A small network was shown many inputs. Here are its activations along a few directions, one row for each input.
Each table varies a few parts of the input and shows all the possible inputs, shuffled.
Descriptions start from the smaller parts, as in this example, which fits no table here: one of 3 separate values, together with either a single point or one of 11 places around a ring or (one of 4 places along a line, together with one of 5 places around a ring).
Shared parts are said once, and a part with two or three values counts as separate values.

Other details of the inputs vary at random and push rows far along two fixed directions, the same in every table; ignore that.

A family of inputs:
row 1: [ -6 -41 -14 -11  -4  17 -27 -13  -6  22 -59  44 -46  42  19  27]
row 2: [ -5 -47 -12  -8 -23  21 -15 -22  -9  43 -52  14 -52  58 -23  10]
row 3: [ 56  47  40  33  52   1 -38  -6 -40   1 -23 -22 -29 -85  64  23]
row 4: [-15 -60 -32  -1 -40  17 -16 -32  -6  34 -55  15 -52  63 -65  18]
row 5: [ -5 -33 -18   1 -12  -7 -26 -20  -2  23 -40  16 -45  14 -33  39]
row 6: [  9  58  25   5  35 -29  14  29  12 -38  60 -15  57 -63  40 -14]
row 7: [ 55  45  37  29  48  11 -33  -7 -39  -3 -27 -17 -28 -80  71  15]
row 8: [ 54  45  38  26  51   7 -34  -8 -39  -4 -21 -19 -25 -81  69  18]
row 9: [ -1  42  12  -4  25 -20  18  23  18 -36  52  -5  55 -42  29 -16]
row 10: [  7  56  15   9  30 -18  14  23   6 -44  47 -24  56 -68  34 -21]
row 11: [  2  50   9   4  26  -8  19  21   9 -44  43 -20  56 -59  35 -25]
row 12: [ -9 -39 -21  -4 -16  15 -26 -18  -4  24 -62  28 -52  29 -16  31]
row 13: [-11 -40 -14 -10 -16 -12 -24 -16   3  32 -42  32 -53  38 -34  47]
row 14: [-51  -8 -38 -17 -40  -5  50  18  36 -39  47  -9  68  29 -56 -45]
row 15: [-34   7 -26  -4 -33   8  52  14  23 -41  52 -27  76  15 -41 -63]
row 16: [ -1 -37   0  -5 -14 -12 -16 -17   0  39 -21  13 -46  36 -41  43]
row 17: [ -4 -45 -11  -4 -26  14 -16 -17 -12  46 -52  12 -54  59 -32  15]
row 18: [-26  -2 -19 -18 -27  28  51  17  17 -31  41 -12  71  39   4 -80]
row 19: [ 33  14  26  18  23  -9 -23 -10 -24  25 -11  -9 -38 -23  18  19]
row 20: [ -9 -56 -20 -10 -34  26 -12 -21  -9  47 -60  19 -55  74 -33  11]
row 21: [-41 -11 -36  -7 -49   4  52   5  31 -34  52 -27  69  39 -72 -56]
row 22: [-43 -19 -25 -27 -31  27  48  22  29 -25  38   9  64  59  -7 -62]
row 23: [-18 -25 -26  -9 -31  38  22  -4   6 -19 -10   3  25  37  -7 -49]
row 24: [ 43  28  25  15  51  12 -42  -6 -36  -5 -42  12 -37 -64  89  27]
row 25: [ -9 -43  -5 -10 -21   0 -17 -14  -4  44 -37  24 -55  48 -35  36]
row 26: [ 46  42  50  18  52 -16 -32   6 -26  15  -3  -3 -30 -61  60  35]
row 27: [  0  37  20  -3  21  -6  25  26  11 -24  54 -16  51 -29  28 -28]
row 28: [-12 -54 -18  -2 -38   2 -10 -24   0  42 -35   7 -50  66 -61  21]
row 29: [  4 -26   4  -6  -2  11 -21 -10 -11  37 -42  24 -49  31   0  31]
row 30: [-46 -13 -29 -16 -48   7  59  16  31 -19  54 -17  67  59 -59 -66]
row 31: [ 35  27  30  10  49 -15 -39   0 -21   9 -25  14 -40 -55  60  49]
row 32: [ 32  23  20  17  32 -23 -37 -11 -18   4 -13  -8 -36 -64  21  50]
row 33: [  2  42  14   3  21 -35  16  20  20 -32  63  -9  51 -49  13  -7]
row 34: [-40  -9 -25 -16 -32 -29  38  17  45 -26  61  -4  57  27 -57 -18]
row 35: [  6  44  25   5  21 -23  24  23   9 -20  66 -20  47 -39  16 -17]
Each input here is: one of 5 places around a ring, together with either a single point or one of 6 places along a line.
Changing only the place on the ring of 5 turns row 1 into row 18. The same change can be made to row 13. Which row results?
Answer: row 30
Which other rows does row 28 become when the place on the ring of 5 takes its other values? List them by row number.
Answer: row 16, row 21, row 32, row 34
Start at row 21 and move only the place on the line of 6, one step at a time. The first step leads to row 4. Which rows follow, in order?
Answer: row 15, row 3, row 8, row 7
Start at row 33 and move only the place on the ring of 5, one step at a time. The first step leads to row 35. Which rows follow, in order?
Answer: row 19, row 4, row 5
